A small network was shown many inputs. Here are its activations along a few directions, one row for each input.
In each table, some parts of the input vary, and every possible input appears once, in random order.
A made-up example of a description, with smaller parts first: one of 3 separate values, together with either a single point or one of 9 places along a line or (one of 4 places along a line, together with one of 8 places around a ring).
Shared parts are said once, and a part with two or three values counts as separate values.
In the rows, 128 means zero.

Other details of the inputs vary at random and push rows far along three fixed directions, the same in every table; ignore that.

A family of inputs:
R1: [163 147 172 154  93  92 106  87 121 122 152]
R2: [167 140 169 146  88  89 111  88 125 132 148]
R3: [ 56 139 121 133 185 146 174 178 170 156 117]
R4: [187 107 144 156 190 152 112 129 137 115  95]
R5: [ 81 111  67  68  55 105 104 102  59  94 151]
R6: [ 42 177 153 140 101  98 175 141 159 175 169]
R7: [165 145 168 157  90  97 111  83 122 125 151]
R8: [ 45 172 141 142  94 102 182 133 162 182 164]
R9: [ 58 141 128 135 187 144 177 183 170 161 116]
R10: [ 78 117  64  79  57 115 106  92  58  86 156]
R11: [170 137 167 144  86  91 111  87 125 139 149]
R12: [169 139 163 153  86  99 114  80 124 138 151]
R13: [171 133 164 143  82  87 113  87 130 143 144]
R14: [169 136 167 145  85  89 113  86 127 137 146]
R15: [ 80 111  64  70  54 109 106  95  61  92 153]
R16: [127  96  49  51 121 198 114 174  89  85  86]
R17: [187 106 147 147 192 146 107 133 141 117  96]
R18: [190  99 140 150 184 149 115 129 141 126  91]
R19: [192  95 140 142 182 142 114 134 145 132  87]
R20: [185 109 148 151 194 149 105 132 139 112  99]
R21: [171 137 159 149  84  97 115  80 127 144 149]
R22: [ 54 147 132 137 193 144 171 187 166 150 119]
R23: [ 55 143 124 139 189 150 173 181 165 153 119]
R24: [222 111 131 134 153 171 129 168 157 122  98]
R25: [ 77 121  68  80  61 116 103  94  56  83 160]
R26: [192  97 137 148 182 150 117 127 143 131  90]
R27: [ 39 181 148 145 102 101 174 138 156 165 169]
R28: [188 102 142 150 187 148 112 128 143 120  93]
R29: [ 43 175 147 148  97 104 182 136 157 177 166]
R30: [193  96 138 145 182 146 117 129 144 131  89]
R31: [191  99 141 147 185 146 115 131 142 126  90]
R32: [101  74  42  67 152 161 108 142  76  82  98]
R33: [ 99  80  39  75 155 167 106 139  73  76 100]
R34: [126  95  48  49 120 196 110 177  89  84  85]
R35: [ 78 119  74  71  63 107 100 101  59  86 158]
R36: [166 143 174 147  90  86 106  94 121 128 148]
R37: [114 125  56  63  23 137 122 132  74  91 162]
R38: [ 41 175 154 136 101  94 171 145 160 175 168]
R39: [187 105 146 148 190 144 109 132 142 115  94]
R40: [192 162 166 133  48 132 120 114 131 139 137]
R41: [171 136 160 154  82  99 119  81 123 142 146]
R42: [186 108 151 146 195 144 104 136 139 112  97]
R43: [167 141 168 152  87  94 112  86 121 133 149]
R44: [187 104 149 144 192 142 104 137 142 118  95]
R45: [ 60 134 120 130 180 145 180 177 176 169 114]
R46: [213 121 144 127 149 183 120 162 151 127  80]
R47: [ 79 114  70  69  58 104 102 103  58  89 153]
R48: [169 136 168 143  86  88 108  89 127 140 148]
R49: [190  99 141 145 186 147 112 129 144 127  93]
R50: [ 45 170 149 134  95  95 176 142 164 186 165]
R51: [163 149 172 159  92  96 109  87 116 121 153]
R52: [185 109 149 153 193 148 107 134 136 111  96]
R53: [ 79 117  66  81  58 115 108  94  55  87 155]
R54: [167 139 170 145  87  86 108  90 126 133 147]
R55: [ 79 117  63  76  57 113 105  93  59  87 155]
R56: [185 107 151 146 193 140 103 138 142 111  94]
R57: [ 83 109  62  67  53 110 107  94  62  99 154]
R58: [ 95 149 116 123 156 171 194 219 189 163 121]
R59: [ 55 143 126 136 189 146 173 183 166 153 118]
R60: [ 39 180 153 143 103 101 172 140 156 169 171]
R61: [ 55 142 127 134 189 144 173 182 170 154 118]
R62: [ 53 145 129 135 192 144 170 184 168 148 119]
R63: [163 149 171 158  92  96 108  85 120 120 153]
R64: [ 57 143 120 138 187 152 174 176 169 159 120]
R65: [164 146 176 147  94  86 101  94 121 124 153]
R66: [189 102 144 148 188 145 112 133 140 121  92]
R67: [168 137 164 150  85  94 114  82 127 137 147]
R68: [185 109 150 150 193 144 107 136 137 111  95]
R69: [ 95  83  50  69 160 157  97 150  71  66 101]
R70: [169 140 162 151  86  97 113  82 125 139 150]
R71: [169 140 162 152  85  95 115  81 126 137 147]
R72: [ 42 171 149 135  96  93 175 142 161 177 163]
R73: [ 56 146 123 141 190 151 174 180 166 153 118]
R74: [164 148 174 150  94  91 104  90 120 124 154]
R75: [ 98  78  40  70 154 166 102 137  74  76 104]
R76: [186 105 145 151 190 148 109 130 142 115  95]
R77: [ 40 182 151 145 103 102 173 139 156 169 171]
R78: [165 142 173 147  90  85 105  92 124 127 149]
R79: [189 102 145 144 189 145 109 132 142 122  94]
R80: [191 160 168 132  48 131 120 115 132 139 137]
R81: [ 61 135 122 130 181 146 179 178 175 172 117]
R82: [222 110 133 131 152 167 126 172 158 123  97]
R83: [101  72  34  67 148 167 107 134  77  86 101]
R84: [168 139 162 155  84  98 116  80 125 136 148]
R85: [ 45 171 142 145  93 105 183 132 161 180 165]
R86: [193  99 135 150 182 151 118 126 143 131  90]
R87: [200 151 152 143  51 123 131 119 136 133 156]
R88: [105 137  69  62  20 152 116 124  68  95 144]
R89: [ 44 176 146 146  97 102 181 137 158 178 165]
R90: [185 111 145 154 193 148 107 130 140 110  96]
R91: [ 99  75  37  69 151 166 105 136  76  81 103]
R92: [ 94 150 108 128 156 179 194 214 186 161 121]
R93: [164 150 171 156  93  94 108  88 117 123 152]
R94: [102  71  38  65 149 161 110 140  77  87  97]
R95: [ 56 144 130 136 190 144 174 185 168 156 118]
R96: [167 143 166 155  88  99 112  82 122 133 152]
R97: [ 94  83  46  71 159 160  99 143  73  64 103]
R98: [ 95  86  45  78 161 169 100 139  71  66 107]
R99: [171 134 162 146  82  91 116  83 129 142 145]
R100: [ 59 133 114 133 179 150 179 173 172 167 115]
R101: [192  98 135 150 183 154 117 123 144 131  93]
R102: [ 38 185 153 146 106 102 170 140 154 163 173]
Description of these inputs: one of 6 places along a line, together with either one of 2 separate values or (one of 3 separate values, together with one of 5 places along a line).
Q: Changing only the place on the line of 6 turns R14 into R15. The same change can be made to R42. Which row results?
A: R74
Q: Changing only the place on the line of 6 turns R88 into R16. The same change can be made to R96. Which row results?
A: R79
Q: Changing only the place on the line of 6 turns R26 into R19. The same change can be made to R52. Which row results?
A: R69
Q: Change only the choice among 3 separate values in R66. List by row number the other rows that result.
A: R3, R6
Q: Change only the choice among 2 separate values in R37. List by row number the other rows that result.
A: R80
Q: Change only the place on the line of 6 in R13. List by row number the other rows that result.
A: R8, R45, R85, R99, R100
Q: Start at R47 and move only the place on the line of 6, one step at a time. The first step leads to R9. Which rows follow, in order?
A: R66, R43, R33, R53

A family of inputs:
R103: [ 71 178 151 130  82 114 179 166 163 171 151]
R104: [213 121 149 165 216 194 129 180 169 114  85]
R105: [155 128 151 142 123 105  88  80 104 108 137]
R106: [193 119 137 113  83 113 110 120 125 127 135]
R107: [187 123 144 108  82 121 104 114 123 132 126]
R108: [ 58  76  33  84 230 180 124 173  99  76  92]
R109: [ 68 180 152 124  84 122 172 160 168 174 156]
R110: [ 97 161 152 164 214 179 198 226 219 175 109]
R111: [ 27 116  38  65 105 138  98 108  39  61 148]
R112: [185 138 145 130  82 129 109 120 111 109 128]
R113: [ 73 170 150 122  82 106 180 167 165 182 148]
R114: [163 105 144 130 121  82  97  87 112 123 139]
R115: [225  70 108 160 195 193 165 131 191 186  60]
R116: [161 114 144 138 122  89  95  86 112 112 141]
R117: [184 147 146 138  84 138 109 119 106 100 132]
R118: [195  54 112 178 232 163 149 100 175 183  64]
R119: [ 67 190 154 133  86 131 172 160 163 166 161]
R120: [ 52  84  38  90 228 189 124 172  85  65  82]
R121: [156 123 152 146 121  98  97  85 101 103 132]
R122: [ 74 178 149 132  86 113 180 167 173 172 165]
R123: [157 114 151 138 118  90  97  85 106 112 128]
R124: [ 31  85  29  37  98 116  97 110  46  86 137]
R125: [156 118 150 134 121  97  88  81 109 117 132]
R126: [158 132 146 154 127 106  95  84 101  93 150]
R127: [159 105 151 130 118  83  98  87 106 124 126]
R128: [ 65 198 156 141  88 139 172 160 158 157 165]
Q: Changing only one part turns R105 into R119. The same change can be made to R126. Which row results?
A: R104
Q: Describe the family of inputs behind these rows.
A: one of 2 separate values, together with either a single point or (one of 3 separate values, together with one of 4 places along a line)
Q: Change only the choice among 2 separate values in R117. List by row number the other rows that result.
A: R120
Q: Change only the choice among 2 separate values in R107. List by row number the other rows that result.
A: R124
